A small network was shown many inputs. Here are its activations along a few directions, one row for each input.
In each table, some parts of the input vary, and every possible input appears once, in random order.
Descriptions start from the smaller parts, as in this example, which fits no table here: one of 2 separate values, together with either a single point or one of 11 places around a ring or (one of 4 places along a line, together with one of 8 places around a ring).
Shared parts are said once, and a part with two or three values counts as separate values.

Table:
r1: [  3  25  20  17  30 -37  13  -7  53   6  -8]
r2: [  7  33  12 -38 -25  23  23  -7  -8  33  15]
r3: [  2   4 -31  30  16  -3 -22  22  51  28 -16]
r4: [  7  27 -12 -39 -38  28   8  14  -3  31  14]
r5: [  3 -81 -30  31 -23  25  13  -9  22 -18  41]
r6: [  6  26  29 -14  42  26 -16   8  19 -26 -30]
r7: [ 26  19 -40 -21  24  39 -22  21 -24   5  16]
r8: [  3   7   7   9  27 -23   8  -2  50  21 -26]
r9: [ 26  22  -1 -42  35  19   9  -3 -25  -2   6]
r10: [  6  50  23 -28 -21  10  29 -12  -5  18  33]
r11: [  7  30 -26 -17 -36  42  -9  16  -6  40  26]
r12: [  6 -79   5  12 -12   7  44 -32  21 -25  30]
r13: [  4 -84 -18  11 -24  11  30 -11  25 -27  29]
r14: [-71 -27 -18  13 -32 -56 -46 -35 -66 -19 -41]
r15: [  6  23 -10   7  31  45 -46  32  20 -20 -21]
r16: [ 26  -6  -8  29 -22  10   3  47   2  42   8]
r17: [-72 -25 -31  34 -31 -41 -62 -32 -70 -10 -28]
r18: [ 25  40  11 -33  39   6  14  -8 -22 -17  25]
r19: [  5  20   4 -14  30  30 -29  29  23 -28 -31]
r20: [-69  -3  17  23 -20 -76 -30 -63 -70 -33 -24]
r21: [ 25  -9   6   8 -23  -5  20  45   5  33  -3]
r22: [  6  43  41  -6  46  12 -11   3  22 -41 -12]
r23: [ 25  17 -26 -43  23  24  -5  18 -21  -4   6]
r24: [  5 -61  16  21  -9  -4  50 -38  23 -40  48]
r25: [ 27  -4  30   8 -10 -10  34  24   1  35  -2]
r26: [  1   1 -17   9  14 -18  -5  20  54  20 -28]
r27: [-68 -21   5  15 -22 -63 -34 -58 -72 -18 -42]
r28: [ 26  15  42  17  -7 -23  39  18   3  19  16]
Question: Describe the family of inputs behind these rows.
Answer: one of 4 places along a line, together with either one of 2 separate values or one of 5 places around a ring
Question: Changing only the place on the line of 4 turns r21 into r28. The same change can be made to r19. Which row results?
Answer: r22
Question: Which other rows does r14 become when the choice among 2 separate values takes its other values? List them by row number.
Answer: r13

Table:
r29: [  0 -49  -8   2 -47  -2  27  -9 -39   7  32]
r30: [ -1 -46  -3  47   0 -14   2  14  47   0 -11]
r31: [  3 -37  22  19  26 -16  22 -24  27 -44   8]
r32: [-22  18 -44  -5  -8  12 -50  14 -17  19 -21]
r33: [ 94  56  11 -46  32  81  50  67  67  38  43]
r34: [-11  25  -8 -16 -24  -1 -20   1 -73  16   0]
r35: [-12  32  26  -9  47 -11 -24 -12  -5 -37 -33]
r36: [-10 -51 -39  20 -36  16  -6   2  17   9  12]
r37: [ -8 -22  24  -2 -16 -26  43 -47  -4 -10  27]
r38: [-24  51  28 -26   0 -23  -4 -32 -35  -7  -8]
r39: [ -9  22  -8  17  26 -16 -42  26  14   8 -50]
Question: Describe the family of inputs behind these rows.
Answer: either a single point or (one of 2 separate values, together with one of 5 places around a ring)
Question: Which other rows does r39 become when the choice among 2 separate values takes its other values? List them by row number.
Answer: r30

Table:
r40: [ 61   3  -5 -35 -14  48  52  34   3  31  49]
r41: [ 43  89  30 -21  54  29 -13  54  29  14 -27]
r42: [ 54 -44  -9  25  24  35  38  36  87   9  28]
r43: [ 40  40  -9 -28  -6  42  13  42  35  51  13]
r44: [-51  37  10   3  27 -60 -55 -21 -53 -15 -63]
r45: [-57  -4 -22  17 -42 -40 -32 -28 -46  12 -17]
r46: [-41 -95  -8  58 -27 -44  -6 -26   8 -35 -15]
r47: [ 34  54  -4 -41  37  63 -10  39  25   3   4]
r48: [ 48   6  24 -13  19  24  58   8  64  -2  43]
r49: [-35 -44  -5  14 -55 -26  -1 -34 -78  -5  19]
r50: [-46 -48  21  23 -20 -48  14 -65 -19 -32  -3]
r51: [-52   7 -22  -3   1 -24 -57 -39 -57 -31 -32]
Question: Describe the family of inputs behind these rows.
Answer: one of 2 separate values, together with one of 6 places along a line
Question: Changing only the place on the line of 6 turns r44 into r51. The same change can be made to r41. Which row results?
Answer: r47
Question: Which other rows does r48 become when the choice among 2 separate values takes its other values? List them by row number.
Answer: r50

Table:
r52: [-62 -28   9  23  -9 -79 -20 -79 -53 -44 -21]
r53: [ 12 -41  13  41  -4   9  32   6  67   2  19]
r54: [ 11  28  23 -15  33  29   0  13  46   3 -27]
r55: [ 28  72  -4 -17  34   4 -14  30  29  18 -13]
r56: [ 22   7 -17 -23 -13  54   3  11   1  -5  37]
r57: [-77 -31  29  33  -7 -71 -26 -69 -37 -56 -27]
r58: [ 36  22  19 -11  -1  33   8  28 -31  13  16]
r59: [ 28 -40  -6  30  -6   0  37  -5  53  16  28]
r60: [ 19  75  -7 -30  24  13  -7  36  10  34   3]
r61: [ 12  -4  -5   2  28  38  -5  15  47 -30   8]
r62: [ 30 -12   4 -23 -36  20  37  25   3   8  29]
r63: [ 27 -20  -6 -22  -7   4  41  24  14  11  24]
r64: [ 18  32   1 -40  21  30  12   7  12  32  -2]
r65: [-75 -40 -37  25 -34 -54 -50 -32 -74  -1 -35]
r66: [ 23  82   3 -31  -4  28 -12  37  -1  31   7]
r67: [ 36 -23  -2  -8   4  -5  33  18  34  -4   8]
r68: [ 13  72  15  -6  36  13 -19  41  44   5 -22]
r69: [42 12 12  4 38  8  5 22 -1  2 -5]
r70: [ 33  15   9 -10  27  17  13  28 -20  17  12]
r71: [ 21  39  11 -40  -8  45   8   8   1  29   2]
r72: [ 27  29   4 -26  32  21   4   1  31  16 -18]
r73: [-69 -16  14   8 -48 -55 -14 -73 -86 -34  -6]
r74: [-79 -47 -12  48 -20 -56 -64 -29 -37 -26 -56]
r75: [ 27  11  31  14  40  16   1  33  15 -12 -13]
r76: [ 28  -3 -24  -8  27  30   0   5  32 -17  16]
r77: [ 19 -36 -10  16 -18  10  44   1  32  32  44]
r78: [-72 -24   5  10 -20 -70 -11 -74 -74 -31  -8]
r79: [ 19  -1 -27 -22  15  39   7  11  12  -2  33]
r80: [ 22 -29   0  14 -47  26  40   2  20  29  48]
r81: [-65 -44 -33  38 -22 -63 -59 -39 -52 -14 -49]
r82: [-72 -32 -28  24 -62 -39 -53 -31 -86  -4 -33]
r83: [ 20 -24  18   3   6   4  28  29  49 -18  -1]
Question: Describe the family of inputs behind these rows.
Answer: one of 4 places along a line, together with either one of 2 separate values or one of 6 places along a line
Question: Which other rows does r78 become when the choice among 2 separate values takes its other values? List them by row number.
Answer: r65
Question: Which other rows does r54 become when the place on the line of 4 takes its other values? List them by row number.
Answer: r64, r71, r72

Table:
r84: [ 19  56  21 -45  27  19   1  -1 -46 -15  10]
r85: [ -4  64  16 -16  59   9 -29  -4  50 -25 -32]
r86: [  9 -30  15  14  34   9  28 -15  94 -32   7]
r87: [ 25  13 -13   3  38  -6 -15  44  14  22 -34]
r88: [ 10   9  30  26  32 -13  21   0  83  -5  -6]
r89: [ 19  36 -27 -14  57  17 -43  33   1  -3 -28]
r90: [ -7  55 -37 -52 -17  27 -17  -8 -40  32  19]
r91: [-74 -59   1  55 -40 -82 -26 -54 -54 -26 -23]
r92: [ 34 -38  20 -15   1  18  55 -13  -3 -23  46]
r93: [ 21 -44  -1  10 -31  55  19  23  31  -8  31]
r94: [-74 -96 -15  45 -40 -58 -16 -68 -41 -53 -11]
r95: [ 21  -5  13  21 -32  32  13  38  19  19  19]
r96: [-90  -3 -10  17  -9 -54 -72 -63 -86 -41 -49]
r97: [  1  31 -23 -35 -38   3  10   3 -26  57  14]
r98: [  3  42  30   1  40 -14  -1   7  64   0 -37]
r99: [ 34   0  34  -4  -1  -4  49   2 -15   4  34]
r100: [ 11 -39 -38 -21 -46  27  38 -21   5  24  55]
r101: [ 33 -20 -15  28  29  -5   6  37  33  16  -3]
r102: [-82 -27   3  31 -29 -80 -48 -50 -73 -17 -53]
r103: [ 11  -1 -24 -10 -48   3  31  -5  -7  51  43]
r104: [ 26  33  35 -29   8  -5  28  10 -34   9   5]
r105: [ 13  28  14  -5 -22  32  -9  46   0  25 -12]
r106: [  5  52   0 -22  -2  56 -36  36 -13   0  -6]
r107: [ 34 -58 -29  17  31  18  13  22  44 -10  10]
Question: Changing only one part turns r95 into r105. The same change can be made to r101. Which row results?
Answer: r87
Question: Describe the family of inputs behind these rows.
Answer: one of 4 places along a line, together with either a single point or one of 5 places along a line
Question: Which other rows does r107 become when the place on the line of 5 takes its other values? List them by row number.
Answer: r86, r92, r93, r100

Table:
r108: [ 35 -21 -20   6  35  24   4  23  77   4  -6]
r109: [-48 -54  -5  31 -47 -34  18 -65  14 -14  25]
r110: [ 49  29  16 -34  17  20  52   7  11   8  52]
r111: [-21  41 -13 -38 -32   2 -30  -4 -62  23 -23]
r112: [-11 -84   8  46 -32 -57  34 -16  -9   4   1]
r113: [ 30 -11 -30  24 -12  46  -4  50  29  36  19]
r114: [ 28   4 -12 -38 -32  49  31  28   2  40  33]
r115: [-25  27 -31  17 -12  -8 -66  27 -32  14 -30]
r116: [-20 -77  -5  15 -22  -3   8 -37 -41 -51  23]
r117: [-23  49  50  -2  40 -20 -27  -9  -5 -28 -42]
r118: [ -5  65  18 -30  24 -19  -8 -28 -57  -1  -4]
r119: [ 41  16  45  -1  28  21  38  20  63 -19   6]
r120: [-32  16 -22   5  43 -21 -50   3  11 -15 -55]
Question: Describe the family of inputs behind these rows.
Answer: either one of 3 separate values or (one of 2 separate values, together with one of 5 places around a ring)
Question: Which other rows does r114 become when the choice among 2 separate values takes its other values? List them by row number.
Answer: r111
